Each row below holds a small network's activations on one input, seen along a few directions.
Each table varies a few parts of the input and shows all the possible inputs, shuffled.
A made-up example of a description, with smaller parts first: one of 2 separate values, together with either a single point or one of 11 places along a line or (one of 4 places along a line, together with one of 5 places around a ring).
Shared parts are said once, and a part with two or three values counts as separate values.
(in the rows, 128 means zero)

Other details of the inputs vary at random and push rows far along two fixed directions, the same in every table; ignore that.

A family of inputs:
row 1: [161 161 155  90 200 101 121 143 113 158 102 108 144]
row 2: [ 97 175 157 148  54 128 209  91 139 129 136 110 173]
row 3: [148 159 128  87 179 105  88 131 113 177  97 102 119]
row 4: [135  59 122 136 124 120 126 158 124  53 146 144 122]
row 5: [150 164 126 117 197 135  85 125 121 188 109 126 114]
row 6: [162 162 161  93 200 108 122 136 104 156 107 117 139]
row 7: [ 83 167 107 166  47 147 164  90 167 163 134 113 143]
row 8: [119  53  83 143 112 139  90 159 148  82 142 152 102]
row 9: [124  57  99 150 119 154 100 152 137  79 151 169 102]
row 10: [158 160 147  87 192  97 118 144 116 163 100 106 136]
row 11: [119  53  82 146 111 141  91 159 150  81 143 153 103]
row 12: [137  57 128 137 127 125 126 156 118  48 150 151 120]
row 13: [ 93 178 150 149  45 124 201  83 136 136 135 103 159]
row 14: [ 91 178 143 144  41 118 201  88 143 141 130  97 160]
row 15: [146 162 122 108 189 128  82 129 124 188 104 122 113]
row 16: [151 163 129 115 197 138  92 128 122 190 111 132 114]
row 17: [ 94 176 151 148  48 126 207  90 143 134 135 105 170]
row 18: [129  52 111 133 116 138 106 151 119  62 150 156 105]
row 19: [122  57  96 152 119 151  93 150 136  76 149 164 102]
row 20: [124  56  93 161 125 153  93 151 141  77 152 163 104]
row 21: [151 162 127 116 196 139  92 128 123 189 111 133 114]
row 22: [134  56 115 131 120 114 125 164 132  56 143 139 122]
row 23: [123  52  86 159 121 148  91 155 147  77 150 158 104]
row 24: [159 162 153  91 191 100 114 131 101 160 104 107 127]
row 25: [133  57 117 128 122 113 132 170 140  55 140 138 136]
row 26: [ 99 175 160 145  55 131 215  94 139 132 138 115 172]
row 27: [ 84 173 130 147  37 133 173  78 138 147 132 103 148]
row 28: [164 163 164  90 201 111 129 139 104 160 108 122 138]
row 29: [ 97 175 158 148  50 132 207  85 130 133 140 116 156]
row 30: [122  55  96 151 117 150  93 150 136  74 149 164 102]
row 31: [163 162 163  91 198 112 127 137 103 159 108 123 134]
row 32: [149 157 127  87 179 106  89 132 114 176  99 103 118]
row 33: [ 82 165 105 167  45 148 163  91 168 161 135 113 143]
row 34: [ 95 179 156 151  48 129 202  80 129 134 138 109 158]
row 35: [ 83 166 115 167  48 153 164  86 159 157 138 121 143]
row 36: [124  55  87 157 123 148  91 154 146  80 149 156 104]
row 37: [ 98 177 159 148  53 133 209  86 132 136 139 116 159]
row 38: [ 93 180 151 148  46 126 206  87 141 137 134 105 167]
row 39: [127  52 108 135 115 135  99 148 118  59 149 151 106]
row 40: [151 162 141  93 185 116  91 122 100 171 104 114 118]
row 41: [153 159 143  91 187 119  96 126 100 171 106 120 116]
row 42: [121  53  82 149 116 143  92 160 153  82 145 153 106]
row 43: [120  53  89 148 115 145  90 154 142  76 147 158 102]
row 44: [ 96 179 158 148  51 130 206  85 134 134 137 111 165]
row 45: [149 163 128 113 195 136  85 126 121 187 108 129 115]
row 46: [126  50 101 134 112 129  98 152 125  61 146 145 107]
row 47: [161 165 160  93 193 105 116 127  95 159 107 112 126]
row 48: [159 159 148  87 194  97 120 145 117 162 100 105 140]
row 49: [158 159 146  86 188  95 113 138 108 162 101 102 126]
row 50: [149 162 131 105 191 136  90 128 117 188 107 133 111]
row 51: [163 163 162  90 195 108 122 131  95 160 108 118 125]
row 52: [126  55  98 153 124 157 100 154 140  78 153 170 104]
Description of these inputs: one of 4 places along a line, together with either one of 2 separate values or one of 5 places along a line or one of 6 places along a line.
The inputs of row 32 and row 46 match in every part but the place on the line of 4. If row 33 is changed in the same way as row 32 into row 46, which row does it become? -> row 23
The inputs of row 29 and row 14 match in every part but the place on the line of 4. If row 51 is changed in the same way as row 29 into row 14, which row does it become? -> row 49
Which other rows does row 34 become when the place on the line of 6 takes its other values? List them by row number. -> row 2, row 6, row 12, row 44, row 47
Start at row 25 and move only the place on the line of 4, one step at a time. The first step leads to row 1. Which rows follow, in order? -> row 2, row 26
Which other rows does row 7 become when the place on the line of 4 takes its other values? List them by row number. -> row 5, row 16, row 36

A family of inputs:
row 53: [139 106 122 121 152 119 108 148 128 115 123 131 121]
row 54: [146 108 142 119 156 118 124 145 112 101 129 135 126]
row 55: [ 97  88 100 170  65 155 139 123 152  92 154 150 123]
row 56: [126 218 141 116 150 133 128  93 128 226 102 108 133]
row 57: [119 150 126 132 118 132 129 111 131 149 123 121 131]
row 58: [142 103 129 114 146 121 118 146 120 109 128 131 123]
row 59: [144 107 140 115 154 120 126 146 114 102 131 138 126]
row 60: [ 93 146 143 158  39 136 201  98 141 106 149 122 158]
row 61: [143 106 130 117 153 116 115 144 118 108 129 130 122]
row 62: [136 108 111 132 152 140  95 138 127 128 130 142 108]
row 63: [140 106 120 119 148 121 108 146 122 113 127 128 119]
row 64: [134 105 115 127 147 131 101 142 131 120 128 136 118]
row 65: [135 220 151  98 158 112 137 101 120 215  94  95 141]
row 66: [ 90 143 133 158  37 134 192  97 147 114 145 117 154]
row 67: [136 106 117 123 145 131 100 143 128 121 127 137 115]
Describe the family of inputs behind these rows. -> one of 3 separate values, together with one of 5 places along a line
The inputs of row 64 and row 55 match in every part but the place on the line of 5. If row 67 is changed in the same way as row 64 into row 55, which row does it become? -> row 56
Start at row 54 and move only the place on the line of 5, one step at a time. The first step leads to row 61. Which rows follow, in order? -> row 63, row 57, row 62
Which other rows does row 53 become when the choice among 3 separate values takes its other values? List them by row number. -> row 63, row 65

A family of inputs:
row 68: [129 243 170  90 137 118 146  71  95 225  97  87 143]
row 69: [129 109  95 126 146 149  65 127 125 149 126 141  89]
row 70: [111 122 132 155  83 136 179 125 150 105 146 131 154]
row 71: [131 114  90 146 158 129  68 135 141 137 122 122 107]
row 72: [142 106 127  93 143 106  98 138  99 115 120 120 103]
row 73: [105 122 138 139  72 147 173 120 139 109 144 148 144]
row 74: [128 108  93 118 150 145  79 150 147 152 119 148 105]
row 75: [105 125 140 149  69 151 159  97 115 105 152 142 127]
row 76: [144 109 123 112 156  87 101 145 116 103 115 100 121]
row 77: [106 117 118 133  65 105 173 133 155 102 132 104 150]
row 78: [147 111 131 121 165 103 102 140 111 102 122 112 128]
row 79: [100 117 124 117  54 116 167 129 143 107 130 121 139]
row 80: [149 115 144 130 169 151 108 128  98 122 139 162 103]
row 81: [129 241 169  80 140 114 161  94 118 229  89  92 159]
row 82: [134 109  87 134 160 134  85 154 159 148 121 131 116]
row 83: [151 119 139 150 182 131 111 135 114 110 134 142 121]
row 84: [108 128 136 168  81 131 162 104 132  93 148 122 145]
row 85: [154 114 136 136 183 137 129 155 133 121 133 151 130]
row 86: [107 126 141 155  81 161 177 118 141 114 149 163 139]
row 87: [150 106 128 108 166 108 120 160 130 113 121 121 137]
The inputs of row 69 and row 71 match in every part but one. If row 75 is changed in the same way as row 69 into row 71, which row does it become? -> row 84
Describe the family of inputs behind these rows. -> one of 4 separate values, together with either a single point or one of 4 places along a line
Which other rows does row 81 become when the choice among 4 separate values takes its other values? List them by row number. -> row 68, row 78, row 87
List by row number the other rows that have the choice among 4 separate values in common with row 77. -> row 70, row 82, row 85, row 87
